Each row below holds a small network's activations on one input, seen along a few directions.
In each table, some parts of the input vary, and every possible input appears once, in random order.
A made-up example of a description, with smaller parts first: line(6) and (point or ring(9) or (values(3) and ring(5))).
Shared parts are said once, and a part with two or three values counts as separate values.

Other details of the inputs vary at random and push rows far along three fixed directions, the same in every table; ignore that.
To show where, the next rows are all for the same input, with only those details redrawn:
[ -6  10 -13  -4  21  -4   0   4  10   0  -5]
[ 2  5 -1  2 -4  4  9  2  4 -3 -4]
[  7  -3  -1   6   4   7  10   7   4 -14  -9]
[  9 -15   2   5   8   8   5  10  -1 -23  -4]
[ -4   8 -11  -3  19  -3   1   5   9  -2  -6]
[ 10 -16   0   6  12   8   5  12   0 -25  -7]
[  1   7  12   0 -37   7   9  -6  -5   6  11]
[ 22 -19  14  18 -14  22  23  12  -4 -32 -15]

Rows:
R1: [12 11  9 -1  6 -4  4 -1 -5 18 -9]
R2: [ -9   6 -11  -1  12  -7  -3  -1  10   6  -9]
R3: [ -9 -43   0 -21  22 -17 -52   2 -17 -25  41]
R4: [ -7  27 -10   0  24 -15  -1  -4  -2  28   0]
R5: [-11  10 -14  -2  14  -9  -5  -4  11  10 -10]
R6: [-11  11  -6  -5  -3  -7  -4  -5   7  14   4]
R7: [-10  13 -11  -3   8  -7  -7  -7   8   9  -7]
R8: [ -3   7  11   1 -42   7   5 -10  -4  15  10]
R9: [  1   7  12   0 -38   7   9  -6  -5   6  11]
R10: [  8 -17   0   5   7   6   6  11   1 -18  -5]
R11: [ 6  5  7 -7 17 -7 -2 -7 -6 17  2]
R12: [  2   0   9   4 -29   6  10  -3  -1   4   4]
R13: [ -4  12  10  -1 -39   4   4 -12  -3  13  11]
R14: [ 10 -24   2  11   7  10   2   9  -2 -24 -14]
R15: [  6  -5  -2   5   4   9  10   8   4  -9 -10]
R16: [-11  11 -13  -3   8  -6  -7  -6   9  13  -8]
R17: [-14 -29   8 -25 -17 -12 -43  -6 -20   0  56]
R18: [ -9  12 -12  -3  15  -7  -5  -3  10   5  -7]
R19: [ 6  5  4  3 18 -4  4 -6 -8 11 -1]
R20: [-11  11 -14  -4  15  -9  -3  -2  12  10  -8]
R21: [  7  13   7   5   3  -4   4   2 -10  15  -5]
R22: [  0   1   9   4 -33   8   6  -7  -4   7   2]
R23: [ 12 -20   3   9  10   9   5  12  -1 -29  -8]
- What is each input in this table made of? => ring(5) or (values(3) and line(6))
- Which other rows does R2 become when the line(6) part takes its other values? List them by row number. => R5, R6, R10, R12, R20
- List by row number the other inputs of the same sort as R11. => R1, R4, R19, R21

Rows:
R24: [  3  20   3   4   6  -2  11  -4  11  17 -32]
R25: [  5  25  -6   2  19   3  22  12  11  14 -16]
R26: [-15  19   0  -4   2 -10  -7 -18  -1  19  17]
R27: [  7 -16   2   2   8  -8 -21  -6 -17 -14  11]
R28: [ 13  -7  -7  19  -7  19  37  19  29 -28 -44]
R29: [  1  -1  16   9 -45   6  -4 -10 -19  23   7]
R30: [-11  11 -20   6  -4   4  22   5  33   1 -20]
R31: [  8 -35   1  -5  38   0 -14  22 -13 -24  26]
R32: [ 27   5   6  14  11  14  43  18   3 -16 -37]
R33: [ 14 -21  21   1 -10   8   7  -1  -7  -9  -8]
R34: [  4 -22   8  -7  25   0 -11  -1  -4 -17  20]
R35: [ 11   7  21   1 -33   6   3   5 -15  10  18]
R36: [ -8 -16 -13 -24  50 -22 -25   9  -8  -5  30]
R37: [ 13   3  19  -7 -42   4   5 -18 -12  12  15]
R38: [  8  -6  10  10 -26   2   4 -16 -16  -1  11]
R39: [-15  11 -22  15  -6   0  16   3  26  -4 -21]
R40: [  0   9  -6   6  25   1  19  -4  16  12 -30]
R41: [  7 -14   6   1 -24  21   1   8   1 -32  -4]
R42: [  1 -21  -1   5  25  -4 -14  15 -17 -14  23]
R43: [-19  18 -21 -27  27 -26 -26 -20   6  32  26]
R44: [ -8  17   3 -14 -20  -9 -19 -11  -4  42   9]
R45: [-11   0   1   3 -39  14  -3  -5  -3 -16   5]
R46: [-28  16 -13  -5 -30 -13 -14  -7  13  14  12]
R47: [  6 -16   8   6 -40   9   5   9   8 -20  -3]
R48: [ 15 -21   2  -7  23  -8 -23   2 -10 -20   6]
R49: [  5  -6 -15  20  33   5  11   8   5   0 -35]
R50: [ -9  24 -16  -7  -8  14  18   0  25   0 -21]
R51: [  1 -20   1   1 -22  25  10   3   4 -30   3]
R52: [  2  15 -10  12  20  -4  20   6  -2   1 -16]
R53: [  6 -10  16 -10   5  -4 -21  -2  -9 -10  18]
R54: [ 11 -50  -5  -1  44   2 -20  16  -8 -23   2]
R55: [-11  32 -23  -3  42 -21  -1   6   5  15 -14]
R56: [-30  39 -13 -18   4 -27 -27  -8  -5  47  35]
R57: [  7   8  28  -7 -40   8   8 -16  -7  12  18]
R58: [-31  32 -33  -5  10  -1   1  -9  23   9 -10]
R59: [  1  28  -2  14  16   1  14  -5  10   5 -25]
R60: [  0 -30   6   2  24  -9 -24   3 -14 -19   0]
R61: [  4 -16  20  15 -27   6   9 -11 -15  -1  -2]
R62: [ 11   9  21  -5 -36  -1   7  -1 -18   9  13]
R63: [  5 -21   6 -12   0  -1 -17   2 -10   8  10]
- Changing only one part turns R32 into R52. The same change can be made to R28. Which row results? => R39
- Changing only one part turns R58 into R51. The same change can be made to R49. Which row results? => R54
- What is each input in this table made of? => ring(5) and (values(2) or line(6))
- A walk changes only the line(6) part. It starts at R54 and steps to R40. List the rest of the walk in order. => R43, R34, R36, R31
